Each row below holds a small network's activations on one input, seen along a few directions.
In each table, some parts of the input vary, and every possible input appears once, in random order.
A made-up example of a description, with smaller parts first: one of 6 places along a line, together with either a single point or (one of 2 separate values, together with one of 5 places around a ring) or one of 11 places along a line.
Shared parts are said once, and a part with two or three values counts as separate values.

Rows:
r1: [ 2.58  2.14  0.68  0.53  0.91 -3.19 -1.66 -2.01 -3.14  2.52  2.88 -1.89
  1.58]
r2: [ 2.17  0.74  0.65  1.26  2.33 -5.41 -0.66 -0.40 -2.96 -0.51  2.32 -1.00
  0.85]
r3: [-0.61 -2.19  1.54  0.45 -3.11  5.60 -0.30  0.69  1.48  1.32 -3.58  0.74
 -2.39]
r4: [ 2.00 -0.30 -0.34  0.49  2.72 -6.02 -0.50 -0.50 -2.61 -1.29  2.39 -1.31
  0.10]
r5: [-1.32  0.19  0.09  0.47 -1.85  3.91  0.89  1.06  2.55  0.33 -4.56 -0.60
 -2.56]
r6: [ 1.61  1.14  1.20  1.76  1.46 -3.73 -0.54 -2.37 -1.93  0.61  3.00 -2.33
  1.84]
r7: [-1.29 -1.11 -1.20  0.31 -1.43  2.61 -0.66  1.55  1.33 -1.48 -5.94  0.44
 -2.21]
r8: [-3.59  0.20 -3.36 -6.79  2.18  2.59  5.36 -1.34  6.05 -3.66  9.31  6.66
  6.35]
r9: [ 1.87  0.60  2.11  1.19 -0.98 -2.30 -2.02 -2.09 -3.18  1.64  4.41 -1.49
  2.30]
r10: [-1.39 -0.12  0.74  0.54 -1.22  4.24  0.31  2.30  1.46  2.17 -4.37  0.64
 -3.02]
r11: [-2.03 -1.28 -2.09 -0.22 -1.01  1.72 -0.24  3.12  0.97 -1.64 -5.85  0.14
 -2.84]
Question: What is each input in this table made of?
Answer: either a single point or (one of 2 separate values, together with one of 5 places along a line)
Question: Change only the place on the line of 5 in r10. List by row number the other rows that result.
Answer: r3, r5, r7, r11
Question: Change only the choice among 2 separate values in r1. List by row number the other rows that result.
Answer: r10

Rows:
r12: [-0.76 -0.88 -1.01 -1.31  0.67 -0.26  0.55  0.22  1.33 -2.29 -0.72  0.78
 -0.29]
r13: [ 2.53  0.48  1.02  0.17  3.72 -5.36  1.16 -2.65 -1.95  0.51  7.58 -0.24
  2.87]
r14: [-1.42 -1.72  0.19 -1.33 -0.27  1.21 -0.52  0.24  1.40 -1.17 -0.37  1.55
 -0.62]
r15: [-0.08  0.46 -0.71  0.75  0.07  0.34 -0.32  1.41 -0.02  0.80 -4.43 -1.02
 -1.66]
r16: [ 0.58 -1.26  0.34  1.58 -0.95  0.05 -0.82  1.76 -1.20 -0.84 -3.89 -0.54
 -1.90]
r17: [-0.53 -1.22  1.22  1.45 -1.50  1.48 -1.15  1.03 -0.02 -0.05 -3.04 -0.58
 -2.56]
r18: [ 0.24 -0.92  1.45  2.02 -2.78  3.08 -0.58  0.63  0.16  1.35 -3.17 -0.47
 -2.16]
r19: [-1.86 -1.00  0.45 -1.09 -1.17  3.59  0.71  0.41  1.79  0.76 -0.35  1.24
  0.17]
r20: [ 0.84  1.49  0.47  0.58  2.28 -4.76 -0.50 -3.80 -1.84 -0.43  6.62 -1.12
  5.57]
r21: [ 0.29  0.43 -0.03  0.78 -1.02  2.89 -0.29  0.86 -0.06  1.93 -4.22 -0.86
 -1.70]
r22: [-0.97  0.78 -1.38 -0.83 -0.04  2.78  0.83  0.48  1.56  0.53 -0.78  1.29
 -0.07]
r23: [ 2.21  2.56 -0.59 -2.07  0.28 -5.63 -0.42 -1.11 -3.00  0.07  7.94 -0.92
  2.58]
r24: [-1.08  0.80 -1.44 -0.71  0.70  0.59  1.35  0.50  1.86 -1.17 -1.15  0.87
 -0.22]
Question: What is each input in this table made of?
Answer: either one of 3 separate values or (one of 2 separate values, together with one of 5 places around a ring)
Question: Change only the choice among 2 separate values in r17. List by row number the other rows that result.
Answer: r14

Rows:
r25: [-1.54 -1.67  0.02  1.60  2.08 -1.51 -0.05 -1.09  0.69 -1.97 -0.25 -0.84
  1.35]
r26: [-0.14 -0.14  0.99 -0.56 -0.63  1.11  0.95 -1.37  0.16  1.04  3.53  0.30
 -0.32]
r27: [-1.04  1.70  0.12 -1.72 -1.56  0.70  0.15  0.09  0.65 -0.11  2.32  0.86
  2.46]
r28: [ 1.00 -0.48  1.42  0.96 -0.12  0.64 -0.93 -1.07 -0.69  2.00  2.44  0.98
  1.05]
r29: [ 0.05 -0.65  0.78  0.37  2.70 -1.99  0.97 -0.53  0.28 -0.30 -0.13  1.50
  0.66]
r30: [ 0.08 -0.79  1.39  0.95 -0.87  0.27 -1.12 -1.94 -0.98  0.31  1.02 -1.02
  2.52]
r31: [-0.64  0.34 -2.95 -1.14  0.58 -0.35  1.80  0.67  0.68 -1.78  0.94  1.63
  1.60]
r32: [ 1.23 -0.66 -0.21 -1.33  2.32 -0.56  2.11 -0.23  1.48 -1.02  1.29  0.54
 -0.09]
r33: [ 1.64  1.36  0.08  1.73 -0.64 -2.63 -1.25 -0.89 -2.18 -0.98 -0.82 -2.26
  0.39]
r34: [-0.15  2.18 -2.25 -2.46 -0.49 -2.13 -1.39  0.69 -0.45  0.48  0.69 -0.36
  0.06]
r35: [-1.94  1.00 -1.10  1.79 -0.76  6.45  0.79  1.09  2.59  2.35 -7.86 -0.71
 -2.78]
r36: [-1.29 -3.76  0.53 -0.22 -3.93  4.17 -2.05  3.03  0.67 -2.86 -5.48  2.05
 -4.59]
r37: [ 0.79  0.60  0.28 -1.13  0.84 -1.63  0.27  0.97 -1.00  1.34  1.76 -1.86
 -1.57]
r38: [ 1.94  0.97  0.91  1.14  0.48 -2.52 -0.27  0.60 -1.91  1.48  0.57 -0.80
 -0.73]
Question: What is each input in this table made of?
Answer: either one of 2 separate values or (one of 3 separate values, together with one of 4 places along a line)
Question: Which other rows belong to the same alternative as r36? List them by row number.
Answer: r35

Rows:
r39: [ 0.09  2.10  1.89  0.97  0.12  2.46  1.20 -1.71  0.45  3.28  3.17 -0.07
  2.67]
r40: [-3.33 -0.50 -4.70 -6.50  3.84 -1.41  5.01 -0.31  5.02 -6.59  7.61  5.90
  5.40]
r41: [-0.97 -2.10 -0.63  1.52 -1.26  3.23  0.41  0.08  1.83 -1.91 -5.47  0.36
 -0.59]
r42: [-0.86 -0.04  2.56  1.23 -0.64  1.97 -1.46 -2.37 -0.13  2.65  2.05  1.02
  3.35]
r43: [-1.92 -1.22 -1.53 -1.02 -2.32  2.16 -0.50  3.24  0.92 -1.06 -4.74  0.84
 -4.07]
r44: [-1.43 -0.43 -1.23  0.99  1.10  4.35  1.37  1.05  1.84  0.83 -5.41  0.81
 -1.53]
r45: [ 0.82 -2.38  3.16 -0.77 -1.48  1.84 -1.05 -1.55 -0.45  2.44  3.40 -0.34
  1.02]
r46: [ 2.76 -1.59  1.57  1.77  1.53 -5.32 -0.88  0.70 -2.83 -2.16  0.95 -1.14
 -0.56]
r47: [ 1.81 -0.69  0.80  2.85  3.38 -4.96 -0.46 -1.83 -1.05 -0.67  0.64 -1.57
 -0.26]
r48: [ 1.20  2.51  1.02 -0.45 -2.30  2.16  0.12 -1.76 -0.51  3.26  3.34 -0.12
  0.72]
r49: [ 1.55  2.92 -1.96 -0.67  0.89 -5.16 -0.82  0.00 -2.90  0.30 -0.54 -2.71
 -0.15]
r50: [-0.08  2.40 -1.13  2.25  2.98 -3.86 -1.31 -1.19 -1.95 -0.18  0.79 -3.14
  1.11]
r51: [ 1.01 -0.07  1.61 -1.10 -2.74  1.93 -0.10 -0.74 -0.31  2.47  4.29 -0.33
 -0.51]
r52: [ 2.32  0.57 -0.92 -0.23 -0.79 -5.77 -1.54  2.03 -3.69 -1.48  0.69 -1.37
 -0.90]
r53: [-2.06 -2.58  1.39  0.76 -1.85  2.86  0.15  1.63  1.85 -1.72 -5.51  0.36
 -2.77]
r54: [-0.91  1.10 -1.91 -1.60 -0.45  3.53 -0.13  2.74  1.91  0.54 -5.25  1.50
 -2.94]
Question: What is each input in this table made of?
Answer: either a single point or (one of 3 separate values, together with one of 5 places around a ring)
Question: Change only the choice among 3 separate values in r54. List by row number the other rows that result.
Answer: r48, r49
Question: Change only the choice among 3 separate values in r41. List by row number the other rows that result.
Answer: r42, r47
